These are the activations of a small neural network, seen along a few directions. Each row is one input.
Each table varies a few parts of the input and shows all the possible inputs, shuffled.
A made-up example of a description, with smaller parts first: one of 2 separate values, together with either a single point or one of 9 places around a ring or (one of 4 places along a line, together with one of 5 places around a ring).
Shared parts are said once, and a part with two or three values counts as separate values.
In the rows, 128 means zero.

Other details of the inputs shift rows strongly along two fixed directions, in all tables alike. That doesn't count.
To show where, the next rows are all for the same input, with only those details redrawn:
174 87 120 148 122 221 154 217 175 136 146 110 129
90 157 122 144 188 97 54 141 131 51 113 151 140
201 110 183 66 96 111 142 56 76 150 132 125 165
202 111 184 65 95 108 141 53 74 149 130 125 166
91 158 123 144 188 97 54 142 130 52 112 151 141
173 87 119 147 122 221 154 215 175 135 147 111 129

A family of inputs:
x1: 55 149 101 139 144 56 44 143 149 70 130 103 134
x2: 70 161 101 121 181 71 38 143 124 58 102 150 128
x3: 174 108 164 54 66 59 141 58 79 152 152 86 179
x4: 46 147 127 176 149 114 53 127 120 64 129 156 122
x5: 187 139 172 97 130 91 191 13 93 193 106 176 133
x6: 38 186 100 127 159 100 83 135 118 73 101 141 108
x7: 194 134 156 111 114 120 175 27 68 197 117 149 120
x8: 159 107 98 213 128 240 186 177 157 183 144 123 93
x9: 141 126 170 87 63 134 149 14 68 161 139 114 134
x10: 183 127 168 122 111 117 200 13 90 198 126 161 142
x11: 113 84 114 154 59 182 160 225 183 156 166 80 115
x12: 72 149 122 168 167 109 37 117 127 60 120 141 132
x13: 143 109 84 193 110 190 201 197 176 187 149 84 93
x14: 163 113 173 51 64 93 149 67 61 168 128 137 146
x15: 172 132 154 79 121 51 205 29 99 191 110 151 135
x16: 96 176 89 162 191 96 108 131 108 114 98 162 101
x17: 156 107 86 173 134 195 201 200 170 191 132 106 86
x18: 131 136 164 48 68 90 163 35 78 165 123 100 129
x19: 168 85 98 122 121 204 161 237 167 142 150 107 134
x20: 71 190 91 155 221 53 106 122 138 92 83 199 110
x21: 148 138 171 67 73 123 155 26 74 162 126 127 127
x22: 97 114 99 149 68 201 178 201 184 159 154 57 102
x23: 83 149 121 165 176 106 47 127 122 49 124 139 150
x24: 166 85 116 150 110 226 143 205 182 146 142 114 111
x25: 66 147 108 119 169 63 49 146 143 70 114 126 126
x26: 199 111 183 66 97 107 138 52 75 147 131 126 166
x27: 126 118 86 186 126 152 216 192 204 173 138 114 106
x28: 141 85 124 156 90 225 158 212 171 152 150 131 104
x29: 156 76 104 121 117 188 161 235 183 145 156 87 132
x30: 40 151 121 129 151 61 61 151 131 71 116 143 116
What is each input in this table made of?
Answer: one of 5 places along a line, together with either one of 2 separate values or one of 4 places along a line
The inputs of x4 and x14 match in every part but the place on the line of 5. If x9 is changed in the same way as x4 into x14, which row does it become?
Answer: x6
List by row number the other rows that have the place on the line of 5 in common with x29.
Answer: x15, x17, x18, x25, x30

A family of inputs:
x31: 179 90 163 65 79 155 143 111 100 145 139 123 150
x32: 33 180 119 90 125 51 100 90 104 102 102 131 100
x33: 131 124 95 138 159 146 143 202 173 127 128 132 122
x34: 123 119 91 171 150 133 130 180 172 122 137 114 127
x35: 175 104 172 104 71 167 129 83 89 146 149 102 148
x36: 128 118 104 134 144 147 129 218 175 113 130 129 126
x37: 187 97 155 103 82 109 158 104 116 163 147 99 156
x38: 116 122 113 141 135 209 98 204 149 96 132 131 115
x39: 125 103 107 130 141 175 117 219 175 107 130 120 124
x40: 101 168 123 147 174 51 101 73 109 99 110 140 138
x41: 97 168 127 162 172 59 93 62 101 109 106 158 123
x42: 94 180 135 138 183 92 99 60 95 100 90 194 114
x43: 183 120 142 91 119 120 189 97 106 177 123 133 132
x44: 117 101 115 163 120 182 100 194 164 98 156 106 129
x45: 113 139 112 206 155 187 145 146 158 136 127 148 106
x46: 93 142 143 122 149 58 55 92 111 72 125 122 154
x47: 127 111 141 97 28 126 189 77 107 203 153 76 122
x48: 183 117 147 104 118 137 186 92 101 189 120 147 120
What is each input in this table made of?
Answer: one of 2 separate values, together with either a single point or one of 8 places along a line
The inputs of x47 and x32 match in every part but the choice among 2 separate values. If x44 is changed in the same way as x47 into x32, which row does it become?
Answer: x31
Which other rows does x34 become when the choice among 2 separate values takes its other values? List them by row number.
Answer: x33
